These are the activations of a small neural network, seen along a few directions. Each row is one input.
Each table varies a few parts of the input and shows all the possible inputs, shuffled.
Descriptions start from the smaller parts, as in this example, which fits no table here: one of 6 places along a line, together with either a single point or one of 9 places along a line or (one of 2 separate values, together with one of 8 places around a ring).
Shared parts are said once, and a part with two or three values counts as separate values.
In the rows, 100 means zero.

Other details of the inputs vary at random and push rows far along two fixed directions, the same in every table; ignore that.

Table:
x1: 138,177,65,168,141,83,100,89,125,119,77,79,111
x2: 120,147,85,160,122,83,108,112,109,114,81,85,110
x3: 97,30,128,40,77,118,119,79,83,97,148,120,74
x4: 155,95,115,126,117,107,130,69,99,136,137,94,90
x5: 62,95,96,104,88,102,97,129,99,78,64,107,110
x6: 101,111,83,100,111,100,101,86,106,96,98,98,86
x7: 42,68,104,45,72,107,79,118,92,59,78,117,100
x8: 135,60,146,71,98,115,100,79,93,118,156,93,100
x9: 112,124,106,131,119,99,100,110,118,103,78,84,126
x10: 37,112,70,76,89,88,77,120,100,60,63,114,93
x11: 99,53,141,44,70,118,86,89,79,107,142,109,100
x12: 98,139,70,124,119,89,98,104,118,90,70,91,104
x13: 110,90,117,109,95,102,101,105,92,109,112,97,105
x14: 128,117,94,138,117,96,122,94,107,118,100,91,102
x15: 69,121,78,109,95,86,89,118,97,86,73,106,97
x16: 37,101,59,88,94,92,103,112,100,56,49,121,81
x17: 106,136,75,140,110,88,109,108,106,104,77,94,102
x18: 113,104,114,99,105,100,86,97,101,106,112,94,112
x19: 75,118,72,117,94,90,97,126,102,88,59,102,105
x20: 131,127,93,117,117,96,98,86,111,115,109,90,103
x21: 131,113,106,137,126,96,119,94,110,119,108,84,107
x22: 110,62,118,62,75,110,103,82,82,111,144,114,78
x23: 141,106,111,104,110,103,95,87,107,124,124,87,110
x24: 59,108,71,83,94,93,85,120,107,68,58,105,103
x25: 101,33,146,41,82,120,102,86,85,98,150,111,89
x26: 131,61,125,76,86,116,120,68,80,124,158,109,72
x27: 113,114,91,99,102,101,97,80,96,110,116,104,87
x28: 53,121,74,91,93,87,79,117,98,75,69,113,96
x29: 139,50,155,80,80,120,109,86,82,131,157,98,102
x30: 55,104,69,104,90,95,101,129,102,74,51,108,102
x31: 35,61,82,36,76,107,98,98,87,53,84,131,64
x32: 110,101,116,107,91,102,91,104,95,113,102,94,115
x33: 68,109,76,96,83,92,87,121,98,85,68,108,101
x34: 32,56,92,19,53,107,75,113,79,63,93,132,80
x35: 117,104,99,106,115,102,111,88,109,105,107,94,95
x36: 140,109,115,115,122,98,104,85,108,122,127,83,102
x37: 133,168,75,158,130,84,96,96,118,122,83,81,115
x38: 100,73,121,93,99,107,108,101,98,99,114,101,105
x39: 111,42,131,45,84,120,108,84,92,104,144,108,88
x40: 121,93,124,119,107,108,110,102,108,112,104,89,119
x41: 139,107,103,115,104,103,110,73,95,129,133,96,88
x42: 16,95,79,56,72,96,65,132,94,45,45,119,105
x43: 126,143,97,153,117,86,95,109,109,119,88,83,124
x44: 160,94,136,137,117,108,120,88,102,140,139,81,115
x45: 119,157,77,179,136,81,115,114,118,113,66,79,118
x46: 98,131,96,119,108,92,84,109,103,102,86,93,118
x47: 48,115,71,96,104,90,94,122,107,62,54,107,96
x48: 128,45,135,69,91,120,119,82,93,119,149,102,94
Each input here is: one of 6 places along a line, together with one of 8 places around a ring.
Q: Changing only the place on the line of 6 turns x11 into x34. The same change can be made to x40. Which row results?
A: x48
Q: Changing only the place on the line of 6 turns x43 into x33. The same change can be made to x18. Which row results?
A: x23
Q: A walk changes only the place on the line of 6. It starts at x26 and steps to x17. List the rest of the walk in order.
A: x2, x19, x13, x29
Q: A walk changes only the place on the line of 6. It starts at x4 and steps to x14. List the rest of the walk in order.
A: x45, x30, x44, x5

Table:
x49: 88,51,143,74,88,112,104,108,87,93,123,106,105
x50: 123,88,98,72,91,109,101,70,95,116,132,105,81
x51: 115,101,122,90,111,102,84,95,108,107,115,87,117
x52: 148,156,76,142,139,91,102,79,129,120,91,76,110
x53: 127,74,117,105,95,111,124,95,99,119,116,97,103
x54: 134,150,96,133,137,89,86,88,124,114,97,75,119
x55: 148,153,82,158,155,90,124,76,130,120,94,74,103
x56: 74,138,64,108,87,85,77,114,95,91,72,107,97
x57: 124,72,119,112,87,108,123,96,87,124,127,102,95
x58: 25,105,57,88,104,92,104,125,111,41,35,116,88
x59: 145,108,110,141,127,104,125,97,122,119,97,78,120
x60: 108,68,122,103,88,106,121,98,82,112,124,108,90
x61: 126,137,89,114,120,94,84,92,121,109,91,82,115
x62: 99,62,133,61,84,117,85,106,99,97,114,99,116
x63: 64,50,137,45,74,112,81,112,80,78,119,115,102
x64: 154,157,100,153,136,90,90,100,130,129,88,63,140
x65: 111,123,110,154,106,91,106,123,100,114,83,89,122
x66: 153,168,71,166,125,84,105,81,111,139,103,83,102
x67: 96,62,96,50,93,114,112,76,99,88,120,113,69
x68: 106,52,109,73,74,114,124,85,77,110,140,120,68
x69: 52,92,88,94,78,100,93,138,101,72,48,108,116
x70: 87,55,127,78,65,112,103,115,78,103,115,114,100
x71: 93,48,137,55,57,116,86,105,70,109,138,116,99
x72: 106,62,112,64,101,108,117,68,88,99,146,114,63
x73: 64,127,78,141,119,86,111,128,111,71,46,98,112
x74: 23,103,87,76,90,95,68,142,106,46,38,108,120
x75: 112,90,108,77,107,102,99,71,94,104,136,106,78
x76: 154,133,103,124,140,97,107,66,120,126,124,78,101
x77: 69,36,103,35,79,119,114,93,92,71,110,122,72
x78: 105,69,114,89,106,106,124,84,94,99,130,106,80
x79: 108,91,100,80,88,101,99,74,81,111,137,113,71
x80: 60,131,38,108,100,88,104,109,109,71,43,111,84
x81: 49,138,67,98,106,81,70,118,105,63,57,106,101
x82: 139,85,131,89,82,108,90,87,83,138,152,98,103
x83: 129,103,95,116,108,97,122,73,91,124,133,103,73
x84: 109,125,111,137,100,92,88,117,96,114,92,89,124
x85: 51,118,75,120,116,90,107,131,117,59,35,100,113
x86: 79,149,40,139,106,82,109,108,104,90,55,108,84
x87: 98,111,72,120,105,98,119,103,109,96,75,101,94
x88: 37,122,63,83,78,89,66,135,101,64,38,111,111
x89: 108,81,134,74,96,105,84,92,90,106,137,99,105
x90: 154,163,84,152,126,88,91,89,121,136,94,72,122
x91: 130,72,138,101,102,115,110,101,109,115,116,85,124
x92: 106,115,108,110,93,92,82,105,90,114,110,97,108
x93: 90,54,140,71,94,114,103,109,99,90,111,100,112
x94: 8,91,73,60,61,98,65,148,92,46,31,123,112
x95: 94,59,109,80,82,107,122,88,78,103,132,118,69
x96: 120,101,114,91,91,98,88,83,84,121,139,102,89
Q: Changing only one part turns x68 into x82. The same change can be made to x87. Which row results?
A: x88
Q: What do these inputs look like to the network?
A: one of 6 places around a ring, together with one of 8 places around a ring
